A small network was shown many inputs. Here are its activations along a few directions, one row for each input.
Each table varies a few parts of the input and shows all the possible inputs, shuffled.
A made-up example of a description, with smaller parts first: ring(5) and (point or (values(2) and line(4)) or line(9)).
Shared parts are said once, and a part with two or three values counts as separate values.

Other details of the inputs shift rows strongly along two fixed directions, in all tables alike. That doesn't count.

Table:
x1: [ -2   9  -5  -2 -10  -9   1   6  -3   6  -6  -3]
x2: [ -19 -101  -19  -26   35    6  -31  -62   20  -51   33    2]
x3: [ 9 -6 -2  2 -6 -1 16 14 -4  1 -7 -5]
x4: [  4 -14   6   7   1   1  18  20  -2  -2  -4 -11]
x5: [-3 13 -1 -1 -5 -7 -2  6 -2  7 -5 -3]
x6: [ -2  -1  11   7   4  -2   4  13 -11   5  -7   1]
x7: [  2   2  12  12   4  11   5   7 -13   3  -5   2]
x8: [  5  29 -17 -14 -11  -4 -15 -18  19   2  10   3]
x9: [ -2 -13   2  -1   7   4  -1  -5   9  -8   8   1]
x10: [  1  -6  -1   3  -5  -6  10  13 -10   3  -8  -6]
x11: [ -1 -34  -3  -2   5  -3   7   1  -7 -10   0  -5]
x12: [ 3 -2  4  6  2 -1 11 14 -3  3 -3 -8]
x13: [  5 -41   5   4  11   6  15   6  -7 -12   0  -1]
x14: [ -1 -16   9   9   2  -2  12  17 -15   2  -9  -2]
x15: [ 1 10  2  1 -6 -1  5  6  1  6 -5  3]
x16: [ -3 -13  10   9   5   0  15  19  -3   1  -6 -12]
x17: [  4 -15   7   9   3  -1  14  16 -17   1  -7   0]
x18: [  7  27 -17 -13 -10  -3 -14 -18  18   1  11   4]
x19: [ -2  38 -15 -11 -11   2 -26 -28  12   4   7   7]
x20: [ 6  0  8  8  3  3 11 14 -2  2 -2 -2]
x21: [  6  30 -11 -10  -6  -1 -16 -19  16   3  11  10]
x22: [ -9  18  -7  -9  -7  -8 -14  -9   7   5   0   1]
x23: [ 1 14  4  3  0 -3 -3  4 -7  8 -4  6]
x24: [11 13  1  3 -1  2  5  5  1  3  2  3]
x25: [  3  30 -15 -13  -7  -5 -18 -21  16   4  10   5]
x26: [ -4  22   0  -3   0  -2 -13 -10  11   6   6   7]
x27: [-2  1  7  9 -1  6  6 10 -9  2 -7 -7]
x28: [ 1 -6  1  2 -7 -2 14 15 -1  2 -8 -7]
x29: [  3 -14  11  11   9   1  11  16 -16   1  -6   0]
x30: [ -1  22  -2  -4   0  -2 -13 -12  10   5   7   8]
x31: [ 6 -6 -1  2 -6 -1 15 14 -3  1 -7 -6]
x32: [-6 15  6  3 -1 -4 -4  5 -4  9 -5  4]
x33: [  2 -16  -3  -3   3   3   2  -6   2  -7   3   4]
x34: [-5 20  9  7 -2  7 -5  0 -5  7 -4  4]
x35: [ -2 -16  -2  -3   4  -2  -4  -8  -4  -5   2   5]
x36: [  1  25 -17 -16 -15  -6 -13 -17  16   3   4   4]
x37: [  2  -2   4   4  -3   0  13  16   2   1  -4 -10]
x38: [ -6  15  -5  -6  -7  -6 -12 -10   2   5   0   8]
x39: [ 5 19  5  7  0  9 -2 -2 -9  5 -2  6]
x40: [-11  -5  -7 -11   8   9 -30 -41  12 -13  16  12]
x41: [ 0 13 -2 -1 -5 -6 -1  5 -3  7 -5 -2]
x42: [  0 -31   4   1   7   4   9   2  -1  -9   0   0]
x43: [ -5 -16  -3  -4   7   0  -4  -8   9  -8   7  -5]
x44: [ -1 -15  -4  -2   6   9  -7 -15  -1 -11   6  -1]
x45: [ 4  0 10 10  7  2  8 12 -5  4 -2  0]
x46: [-5 -6  2  3 -6 -6  9 14 -8  3 -9 -7]
x47: [  7 -12  12  13  11   4  14  16 -10   1  -2  -2]
x48: [-6 19  2  3 -7  4 -4  1 -1  6 -5 -3]
Description of these inputs: values(2) and line(4) and (point or ring(5)).
- Changing only the line(4) part turns x28 into x3. The same change can be made to x46. Which row results? => x11
- Change only the values(2) part in x8. List by row number the other rows that result. => x21
- List by row number the other rows that have the line(4) part and the values(2) part in common with x36. => x1, x4, x5, x27, x43
- Change only the ring(5) part in x47. List by row number the other rows that result. => x13, x17, x24, x29
- Change only the ring(5) part in x30. List by row number the other rows that result. => x6, x14, x20, x42
- Change only the line(4) part in x2. List by row number the other rows that result. => x5, x22, x41

Table:
x49: [ 25  22  28  42 -17   7  68  85 -25  22 -28 -31]
x50: [-20   3 -15 -29   3  -6 -35 -38  44  -8  17   3]
x51: [ -13 -113    1   -7   26  -21   19    6   -9  -29    5  -12]
x52: [-22  38  -6  -6 -19 -14 -22  -8  15   9   1  -8]
x53: [ -9  54 -20 -26   4   5 -69 -75  19  -1  25  30]
x54: [  9  -3  11  11  17   2  -5  -2 -12   2   8  25]
x55: [-10 111 -19 -14 -57 -27 -19   7 -11  45 -29  12]
x56: [ -8 -80  29  16  51  31   3 -11   1 -30  16   3]
x57: [-17 -99  23  21  24  -3  39  52 -41 -14 -29 -36]
x58: [ 25  44   3  11 -13   8  35  35  15  21  -6 -11]
x59: [ 16  37 -27 -18 -17  -4  -9 -16  15   3   5  -5]
x60: [-15 -59   9   3  25  20 -17 -37 -18 -25   9  17]
x61: [  3 -31 -27 -22  -9   6 -11 -37  13 -24  10   5]
x62: [ 50  55  12  24 -32 -17  72  98 -26  39 -33 -13]
x63: [-14  22  -3  -5  13  14 -50 -58  19 -11  29  21]
- What do these inputs look like to the network? => values(3) and (point or line(4))
- Changing only the values(3) part turns x60 into x61. The same change can be made to x53. Which row results? => x59
- Change only the values(3) part in x54. List by row number the other rows that result. => x51, x62
